A small network was shown many inputs. Here are its activations along a few directions, one row for each input.
In each table, some parts of the input vary, and every possible input appears once, in random order.
A made-up example of a description, with smaller parts first: ring(8) and (point or line(11) or (values(3) and line(6))).
Shared parts are said once, and a part with two or three values counts as separate values.
In the rows, zero is written as 128.

Other details of the inputs shift rows strongly along two fixed directions, in all tables alike. That doesn't count.

Rows:
R1: [114 111 180 169 167 121 184 137 119  39  76  88  76 134 139]
R2: [108 169 142 144 128  97 140 131 104 154 166 133 142 178 149]
R3: [112 172 124 126 115 106 122 117 110 180 175 143 150 166 144]
R4: [145 110  90  75 116 157  67 131 163 151 128 150 153 102 113]
R5: [157 106  97  96 101 167  80 120 153 165 121 137 145  83  99]
R6: [133 107 128 135 133 137 141 135 135  97 108 120 118 102 123]
R7: [104 118 168 147 186 115 177 153 121  31  76  96  79 156 135]
R8: [141  99 108 108 114 158  98 118 147 134 112 134 132  83 107]
R9: [106 163 137 143 125  98 141 127 101 164 160 130 131 181 153]
R10: [101 106 164 153 186 114 180 162 113  38  75  98  79 159 127]
R11: [102 105 164 151 183 115 178 158 116  43  71  96  72 162 136]
R12: [140  97 120 124 133 148 129 135 147  94 102 123 122  88 116]
R13: [115 159 138 164 109  99 162 118  96 164 165 127 136 152 150]
R14: [155 108  91  97 101 159  86 121 161 148 134 146 160  71 112]
R15: [117 167 154 160 109 104 148 107 104 160 165 123 135 155 156]
R16: [107 164 139 142 125  98 140 127 103 163 162 130 131 181 155]
R17: [125 162 138 160 114  92 158 111  98 157 168 135 134 155 148]
R18: [126 163 140 159 114  91 157 111 100 155 169 135 135 155 150]
R19: [141 113 141 132 134 147 132 131 137 107  99 110 111 113 118]
R20: [135 105 101  91 133 152  89 142 152 124 117 144 143 106 105]
R21: [162 108  89  94 106 151  85 115 159 145 134 155 155  75 107]
R22: [142 100 111 107 114 157  97 118 150 132 113 133 133  83 109]
R23: [108 166 141 142 125  99 140 127 105 161 162 131 132 181 156]
R24: [139 104 124 132 137 129 142 128 132  96 107 128 114 107 117]
R25: [149 105 134 119 133 157 118 132 150 102  93 112 117  99 113]
R26: [105 164 137 145 128  97 143 132  98 159 164 133 139 178 145]
R27: [123 119 129 110 151 135 123 139 141  91 105 124 119 128 123]
R28: [140 111 139 132 133 146 132 132 135 109  99 110 110 113 116]
R29: [143  97 127 121 132 156 122 133 142 110  90 114 111 100 105]
R30: [137 110  83  75 118 156  73 127 154 154 127 152 151  98 101]
R31: [135 110 130 135 133 137 140 134 139  94 109 119 122 102 126]
R32: [125 114 131 115 151 135 122 147 140  90 108 126 124 129 121]
R33: [134 171 140 146  97 116 128 109 111 192 170 127 147 151 144]
R34: [106 165 140 144 128  97 142 132 100 157 166 133 139 178 146]
R35: [140  97 108 108 113 157 100 119 146 136 111 134 131  83 105]
R36: [164 109  91  93 106 151  84 115 160 144 135 155 157  75 109]
R37: [124 161 123 151  96 107 140 113 105 185 177 138 152 140 146]
R38: [143 109 128 131 139 130 139 128 137  92 110 128 117 106 121]
R39: [138 111  85  74 118 156  72 127 156 152 128 152 152  98 102]
R40: [108 166 120 126 114 104 125 118 104 185 172 143 147 167 139]
R41: [107 112 169 150 183 116 174 157 123  36  74  95  76 161 142]
R42: [122 165 136 147  96 111 129 102 108 187 175 135 147 144 147]
Each input here is: line(6) and (values(3) or line(4)).
- Changing only the line(6) part turns R5 into R28. The same change can be made to R9. Which row results? => R16
- List by row number the other rows that have the line(6) part in common with R12. => R3, R19, R20, R23, R38, R42
- Which other rows does R9 become when the values(3) part takes its other values? List them by row number. => R26, R30
- Which other rows does R12 become when the line(6) part takes its other values? List them by row number. => R6, R13, R14, R31, R37
